A small network was shown many inputs. Here are its activations along a few directions, one row for each input.
Each table varies a few parts of the input and shows all the possible inputs, shuffled.
Descriptions start from the smaller parts, as in this example, which fits no table here: one of 8 places around a ring, together with either a single point or (one of 2 separate values, together with one of 4 places along a line) or one of 9 places around a ring.
Shared parts are said once, and a part with two or three values counts as separate values.

Other details of the inputs shift rows strongly along two fixed directions, in all tables alike. That doesn't count.

Rows:
r1: -304,170,415,-104,-202,403,4,-464,260,-390,644
r2: 109,-92,48,-25,1,-26,31,-11,-66,12,-44
r3: -44,-11,-75,61,-51,-12,-28,46,11,-13,-66
r4: 43,-1,-29,76,60,-72,-40,16,-35,-44,21
r5: 86,-98,17,-51,6,10,4,-14,-87,0,-45
r6: 23,-24,25,12,100,-58,-49,-2,6,-1,-30
r7: 55,-2,1,21,106,18,-88,3,-19,-50,-65
r8: 384,700,-68,-41,132,644,378,412,-121,978,641
r9: -19,-11,-28,62,-50,-48,1,45,46,0,-66
r10: 79,-78,30,-18,-20,-32,23,6,-90,12,-24
r11: 264,729,-106,-54,80,598,408,391,-13,964,570
r12: -32,-8,-46,44,-44,-26,-29,48,26,6,-65
r13: -43,-39,-47,-18,-60,-32,70,2,-21,24,-92
r14: -24,-26,-45,-47,-42,-43,-7,20,40,29,-87
r15: 67,13,30,28,95,0,-68,5,-5,-43,-54
r16: 1,-25,-10,-10,108,-23,-75,0,-17,-4,-30
r17: -28,2,-46,70,-60,-38,-8,50,24,-4,-62
r18: 49,-72,33,-24,2,-59,51,28,-68,-20,-11
r19: 31,3,-34,62,56,-63,-52,16,-44,-48,25
r20: -34,-20,-55,2,-33,-13,-33,45,32,8,-77
r21: 59,16,-20,43,77,0,-91,6,-46,-70,-46
r22: 26,-5,-45,58,64,-58,-69,10,-54,-51,17
r23: -30,-26,-64,-52,-39,-25,-6,24,36,28,-82
r24: -29,-29,-36,-35,-60,-51,65,10,9,32,-90
r25: 76,12,18,64,67,-38,-67,-1,-21,-75,-48
r26: 65,19,-2,47,73,-13,-91,1,-42,-68,-45
r27: 48,-61,18,-37,6,-48,41,44,-82,-8,-14
r28: 10,-24,17,-1,97,-54,-63,-1,-5,-11,-34
r29: -53,-39,-63,-4,-63,-11,87,1,-43,22,-103
r30: 59,7,22,23,101,13,-85,-3,-12,-45,-56
r31: 50,22,-25,61,50,-27,-80,5,-59,-65,0
r32: 103,-88,39,-39,-1,-18,19,-5,-77,13,-43
r33: -35,-1,-56,66,-53,-23,-25,46,14,-3,-62
r34: 24,-19,3,-1,116,9,-84,-3,-10,-26,-63
r35: -47,-35,-42,0,-68,-25,87,-5,-38,24,-100
r36: 48,11,-49,60,57,-25,-83,14,-67,-69,-14
r37: -37,-35,-37,-13,-66,-46,87,6,-12,23,-93
r38: -26,-5,-37,48,-52,-41,-13,53,36,5,-65
r39: 13,-19,2,30,93,-77,-38,5,-8,3,8
r40: -31,-21,-55,-27,-34,-16,-23,39,41,19,-83
r41: -49,-38,-67,-24,-56,-12,73,7,-25,25,-87
r42: 28,-77,-6,-50,12,-27,21,34,-90,-26,-18
r43: -14,-15,-18,27,-43,-49,0,39,57,10,-74
r44: -3,-34,-54,30,84,-65,-66,4,-44,-37,20
r45: 1,-24,-7,17,90,-79,-54,6,-20,-8,-4
r46: -21,-10,-28,12,-43,-42,-14,48,46,13,-75
r47: -11,-16,-17,-2,-42,-50,8,34,66,24,-80
r48: -18,-33,-29,-19,-57,-59,79,5,17,34,-93
r49: -18,-20,-36,-43,-49,-55,11,26,50,31,-84
r50: -31,-33,-65,-57,-46,-26,23,14,21,30,-82
r51: -20,-4,-38,84,-58,-46,5,44,34,-8,-64
r52: -351,85,422,-145,-156,378,-25,-486,280,-389,572
r53: 66,15,-11,81,46,-56,-56,9,-42,-68,-9
r54: 71,0,41,41,94,-13,-60,-6,7,-53,-58
r55: -25,-19,-36,-21,-37,-32,-24,35,46,20,-85
r56: -24,-32,-47,-51,-49,-42,22,10,25,32,-85
r57: -28,-29,-24,21,-73,-42,121,-5,-21,31,-100
r58: 33,-75,15,-44,7,-41,21,28,-86,-25,-17
r59: -24,-34,-31,2,-63,-51,103,4,-5,31,-93
r60: 28,-17,-25,54,80,-88,-33,16,-23,-16,26
r61: -17,-27,-39,-46,-55,-56,38,17,33,34,-86
r62: 58,25,-19,67,45,-43,-66,13,-52,-65,-5
r63: 84,-86,40,-4,-20,-43,33,-3,-78,7,-25
r64: 5,-28,-37,35,80,-76,-65,2,-40,-33,20
r65: 91,-92,39,-47,1,0,5,-20,-80,5,-36
r66: 69,-89,23,-25,-17,-24,4,-5,-96,2,-28
r67: 8,-18,8,-6,106,-34,-73,-3,-13,2,-28
r68: -394,71,375,-176,-317,315,79,-465,345,-341,546
r69: -19,-16,-27,-17,-44,-47,-7,41,56,20,-84
r70: -2,-21,-17,12,98,-61,-65,3,-28,1,2
r71: -8,-29,-30,-31,-53,-61,52,11,42,37,-85
r72: -42,-16,-64,39,-43,-13,-32,48,22,-3,-67
r73: 50,-19,34,24,109,-30,-56,1,9,-20,-69
r74: -41,-30,-31,5,-76,-39,103,-2,-29,22,-101
r75: -8,-24,-35,7,102,-47,-66,7,-33,1,4
r76: -41,-36,-65,-46,-50,-22,50,9,-4,27,-88
r77: 22,-9,-64,55,70,-45,-69,15,-58,-51,15
r78: -342,103,431,-142,-162,378,-3,-475,289,-376,589
r79: -26,-15,-37,8,-36,-27,-31,43,36,14,-77
r80: 10,-20,-28,40,74,-84,-49,10,-32,-30,24
Description of these inputs: one of 4 places along a line, together with either one of 3 separate values or one of 8 places around a ring or one of 9 places along a line.
The inputs of r1 and r21 match in every part but the place on the line of 4. If r37 is changed in the same way as r1 into r21, which row does it become?
> r41
The inputs of r51 and r3 match in every part but the place on the line of 4. If r60 is changed in the same way as r51 into r3, which row does it become?
> r44
The inputs of r31 and r62 match in every part but the place on the line of 4. If r66 is changed in the same way as r31 into r62, which row does it become?
> r10
Which other rows does r48 become when the place on the line of 9 takes its other values? List them by row number.
> r9, r43, r47, r51, r57, r59, r68, r71
Which other rows does r26 become when the place on the ring of 8 takes its other values? List them by row number.
> r22, r30, r31, r52, r64, r67, r70
Which other rows does r42 become when the choice among 3 separate values takes its other values? List them by row number.
> r5, r8

Rows:
r81: 57,10,-138,165,-28,-212,-21,116,-41,-66,-181
r82: 276,459,-258,-62,138,306,203,509,-4,891,81
r83: 71,87,227,-81,17,270,-63,-141,20,-99,271
r84: -207,-70,-107,-35,-72,-16,-21,-49,92,-45,-145
r85: -7,-37,201,-144,-301,152,338,-169,-46,-18,162
r86: 166,-250,116,-97,-114,-8,153,-122,-303,-134,-13
r87: 49,-50,-119,-59,103,-187,-38,95,36,145,-295
r88: -59,60,116,141,-56,13,-17,-91,52,-169,220
r89: -65,205,146,-31,-80,226,75,-149,179,-44,188
r90: 93,-86,170,-63,24,71,-144,-97,-17,-219,53
r91: -116,-53,-248,87,-80,-206,-28,140,-20,32,-182
r92: -217,63,33,-57,-20,54,50,-110,110,-93,143
r93: 6,-32,-199,3,132,-178,1,116,-11,129,-281
r94: 129,-67,-19,60,139,-13,-129,-32,-140,-137,-119
r95: -88,-28,18,6,23,-13,-68,-119,-37,-143,334
r96: -64,43,157,88,16,113,-17,-114,44,-178,149
r97: -149,165,62,12,-176,304,59,-104,152,-40,161
r98: 33,-102,-177,140,118,-309,-50,142,-67,73,-89
r99: 28,71,87,91,-43,115,-60,-115,-47,-177,368
r100: 178,-75,43,14,116,-22,-160,-38,-102,-95,-150
r101: 32,-42,98,64,63,-40,-71,-89,49,-129,-107
r102: -78,-118,155,-128,44,-44,-69,-78,138,-72,47
r103: 12,95,269,-40,-36,217,0,-87,166,-40,245
r104: 44,123,175,-41,49,256,-46,-179,4,-113,253
r105: -115,-20,171,-107,43,48,-39,-167,158,-24,138
r106: 73,-130,-4,-97,176,-94,-152,-42,-78,-25,-102
r107: 18,119,147,14,53,262,-36,-126,-68,-163,303
r108: 165,-27,-54,29,51,-124,-50,138,10,48,-329
r109: -202,130,73,-144,-143,247,45,-115,222,97,190
r110: -126,-44,79,-158,-32,-30,-20,-101,170,-60,-14
r111: 114,-231,-109,-137,-80,-234,274,104,-214,202,-276
r112: 203,-74,9,74,131,-126,-96,135,-34,53,-282
r113: 3,-20,-157,155,-96,-98,-66,133,-61,-38,-257
r114: -88,53,44,90,-96,-20,-19,-80,51,-193,34
r115: 125,3,-200,200,-17,-240,-12,177,-61,19,-188
r116: -60,-54,-253,45,27,-120,-22,184,-57,105,-291
r117: 11,-114,-62,-12,204,-89,-113,2,-164,-102,-43
r118: 36,-80,-128,68,227,-194,-44,148,-104,89,-201
r119: 188,-32,-54,21,46,-125,-45,189,12,66,-328
r120: -79,1,76,-9,-173,113,-53,-101,148,-103,-102
r121: -200,-74,-167,66,-175,-139,-24,9,67,-73,-8
r122: -205,12,-19,-3,-46,-92,-6,-85,72,-116,64
r123: 69,-125,-110,-25,229,-117,-118,23,-148,-11,-148
r124: 168,-46,-132,244,69,-246,-64,174,-102,24,-144
r125: 223,473,-305,-11,154,285,222,452,-16,840,62
r126: -33,-34,180,-200,61,148,-78,-132,53,-84,275
r127: 10,-136,38,-75,128,-144,-86,19,48,23,-133
r128: 9,-101,-99,43,132,-187,-116,23,-153,-95,28
r129: -183,-15,-69,37,-101,-152,14,-70,102,-114,127
r130: 208,-297,-61,-141,48,-185,161,56,-368,106,-147
r131: 58,-55,12,120,98,-69,-68,-8,-15,-78,-170
r132: 422,540,-156,55,179,293,204,435,-28,788,68
r133: 57,4,-229,193,-94,-151,-34,215,-73,32,-256
r134: -56,-255,158,-165,-131,-75,237,-160,-115,-30,83
r135: -75,92,157,-65,-208,272,8,-58,203,-46,131
r136: -37,-65,152,-177,82,90,-103,-158,24,-112,191
r137: -109,-101,14,-10,118,-91,-51,-87,47,-66,-46
r138: 95,-37,-38,192,92,-164,-92,95,-99,-55,-164
r139: -151,-226,39,-197,-325,4,274,-120,-65,1,-12
r140: -84,-50,-256,76,-27,-181,-54,169,-59,85,-251
r141: -68,-78,-54,73,113,-201,-71,31,-45,-29,-56
r142: -101,15,38,11,-149,102,-26,-103,127,-135,-94
r143: 166,558,-24,38,66,461,246,192,65,524,367
r144: -14,-111,22,-95,161,-49,-121,-121,-50,-119,-18
r145: -136,122,1,116,-271,139,43,-53,119,-96,248
r146: 93,-90,-153,40,220,-194,-135,119,-227,25,-112
r147: -163,-4,31,-106,-6,-34,9,-137,157,-74,-20
r148: 113,457,24,-64,200,374,203,158,76,600,435
r149: -126,106,153,-198,-65,164,61,-88,231,45,244
r150: 12,46,90,84,-14,73,-80,-115,-75,-233,272
r151: 30,-65,-22,8,-103,2,-73,59,72,-35,-274
r152: -109,152,113,35,-78,183,60,-112,102,-139,188
r153: -52,-52,144,-133,-397,226,320,-127,-42,14,131
r154: -119,-75,-23,78,44,-198,-45,-28,13,-94,63
r155: -125,-119,-12,-132,-103,-26,-56,6,150,-33,-142
r156: 110,-60,80,71,75,-76,-100,-16,27,-36,-192
r157: 28,-11,80,80,34,38,-131,-108,-118,-253,129
r158: -162,-24,-95,36,-49,-199,1,-20,55,-104,5
r159: 35,-90,263,-91,-209,133,280,-176,-95,-36,208
r160: 8,-32,-150,122,-52,-40,-42,132,-53,-42,-294
What do these inputs look like to the network?
> one of 2 separate values, together with one of 4 places along a line, together with either a single point or one of 9 places along a line
The inputs of r145 and r124 match in every part but the place on the line of 4. If r82 is changed in the same way as r145 into r124, which row does it become?
> r127
The inputs of r146 and r141 match in every part but the place on the line of 4. If r104 is changed in the same way as r146 into r141, which row does it become?
> r101
The inputs of r112 and r151 match in every part but the place on the line of 4. If r98 is changed in the same way as r112 into r151, which row does it become?
> r121
List by row number the other rows that have the place on the line of 4 and the choice among 2 separate values in common with r143.
> r81, r85, r89, r108, r114, r115, r119, r132, r152
Which other rows does r95 become when the place on the line of 9 takes its other values? List them by row number.
> r106, r117, r123, r126, r128, r136, r144, r146
Which other rows does r87 become when the choice among 2 separate values takes its other values? List them by row number.
> r132
Which other rows does r159 become when the place on the line of 4 takes its other values? List them by row number.
> r85, r86, r153
Which other rows does r130 become when the choice among 2 separate values takes its other values? List them by row number.
> r86

Rows:
r161: 57,336,266,-133,94,458,4,-150,171,72,573
r162: -111,286,137,-108,-232,365,377,-128,40,163,589
r163: -158,-341,303,68,-8,-140,-294,-419,89,-720,-119
r164: -40,302,187,-41,93,337,46,-92,77,159,734
r165: -638,-363,-27,29,-439,-328,-186,-402,431,-667,-392
r166: 708,310,-490,298,443,-75,-35,757,-462,787,-306
r167: 169,-388,-240,213,260,-657,-288,87,-317,-330,-627
r168: -370,-475,193,-241,-217,-158,-34,-405,82,-517,-195
r169: 367,474,-636,343,424,-163,-104,872,-57,793,-450
r170: -56,268,274,-283,-227,457,266,-154,189,199,467
r171: -52,316,222,-131,162,467,26,-152,96,142,611
r172: -138,-743,-81,46,-273,-586,-191,-185,-161,-712,-746
r173: -70,255,317,-114,-244,478,299,-136,146,145,451
r174: 331,-237,-425,52,163,-456,113,507,-322,485,-589
The inputs of r172 and r166 match in every part but one. If r173 is changed in the same way as r172 into r166, which row does it become?
> r163
What do these inputs look like to the network?
> one of 2 separate values, together with either a single point or one of 6 places around a ring
Which other rows does r161 become when the choice among 2 separate values takes its other values? List them by row number.
> r170

Rows:
r175: 37,-43,-23,57,-114,-51,91,12,-61,-21,-104
r176: -48,-59,-87,34,-2,-173,22,31,-37,8,29
r177: -22,-80,-50,-17,-77,-55,69,26,-56,14,-86
r178: -7,11,-44,79,-105,-43,39,27,32,-14,-145
r179: 3,13,-57,30,88,-35,-90,6,-9,-48,-71
r180: -94,-6,-105,54,4,-166,-22,49,60,14,-15
r181: 51,-60,29,8,108,-73,-26,-9,-75,-23,-31
r182: 119,-44,31,25,15,-49,-44,25,-71,-61,-39
r183: -17,-97,-35,-64,-46,-53,58,23,-45,27,-87
r184: 9,-10,10,29,110,-60,-72,10,20,-18,-75
r185: 4,-61,-46,28,-99,-54,85,23,-59,-8,-91
r186: 384,562,-152,29,280,375,252,425,-169,823,362
r187: 48,-106,18,-107,0,-36,28,-19,-34,41,-108
r188: -136,128,255,-42,-96,244,4,-214,205,-152,376
r189: -219,147,156,-39,-226,254,111,-187,196,-92,315
r190: -65,-27,-69,3,-68,-45,17,42,36,19,-127
r191: -4,-2,-68,66,28,-16,-125,41,-15,-46,-61
r192: 2,0,-72,51,57,-17,-102,27,-6,-53,-65
r193: -30,-54,-30,-75,-11,-34,-8,19,53,41,-137
r194: 104,-64,40,30,43,-65,-27,12,-61,-40,-32
r195: 11,-104,-9,-94,-16,-46,42,4,-37,36,-96
r196: 7,-55,-4,-87,4,-23,-21,-4,56,46,-149
r197: -59,-47,-56,-45,-39,-42,6,38,45,33,-128
r198: -147,99,175,-55,-90,269,22,-226,67,-166,430
r199: 2,5,-24,24,107,-47,-79,5,6,-34,-76
r200: 36,-24,18,42,83,-59,-66,13,35,-15,-74
r201: -128,137,247,-47,-126,252,-21,-209,195,-186,361
r202: 43,-35,-37,13,84,-49,-42,-10,-102,-55,-27
r203: 79,-75,38,21,79,-71,-23,-7,-62,-19,-30
r204: 37,-51,-48,49,22,-30,-78,24,-109,-52,-16
The inputs of r203 and r200 match in every part but one. If r177 is changed in the same way as r203 into r200, which row does it become?
> r190
What do these inputs look like to the network?
> one of 2 separate values, together with either a single point or one of 6 places along a line or one of 8 places along a line
Which other rows does r201 become when the place on the line of 8 takes its other values? List them by row number.
> r179, r184, r188, r191, r192, r199, r200

Rows:
r205: -39,15,-110,125,226,-51,-260,44,35,-109,-200
r206: 281,-186,100,51,232,-138,-98,-36,-364,-158,6
r207: 354,790,-231,148,151,456,232,445,-62,840,559
r208: -9,-205,-81,-112,-188,-28,71,22,-69,61,-312
r209: -45,-253,-98,-173,-164,-128,94,40,-65,99,-227
r210: -468,62,402,-326,-361,320,222,-493,344,-302,550
r211: -20,-124,-73,130,-72,-198,91,18,-41,2,-179
r212: -9,-81,-47,-89,-82,-86,100,20,7,-1,-342
r213: -24,-110,-108,-31,-121,-170,190,36,-90,-33,-231
r214: -419,103,450,-105,-331,401,110,-518,392,-302,522
r215: -10,-91,-45,34,8,-177,-106,135,73,-34,-164
r216: -437,-39,318,-231,-526,403,267,-481,170,-303,607
r217: -42,-144,-33,13,-2,-216,28,18,62,71,-203
r218: 8,-69,-78,150,-66,-161,-49,137,-32,-98,-142
r219: 29,-17,-132,45,88,-205,-185,35,67,-62,-125
r220: -74,-2,-155,180,179,-139,-197,60,-84,-127,-94
r221: 276,-215,121,-61,313,-148,-142,-40,-251,-105,-11
r222: 378,809,-183,91,200,537,159,428,45,858,450
r223: 28,-42,-26,92,-22,-77,-126,122,71,-75,-250
r224: 319,-170,136,-4,282,-43,-156,-47,-239,-150,-100
r225: -76,-30,-125,72,255,-152,-245,56,32,-71,-114
What do these inputs look like to the network?
> one of 3 separate values, together with either a single point or one of 6 places along a line
The inputs of r216 and r208 match in every part but the choice among 3 separate values. If r213 is changed in the same way as r216 into r208, which row does it become?
> r212
List by row number the other rows that have the choice among 3 separate values in common with r209.
> r210, r215, r217, r219, r221, r225
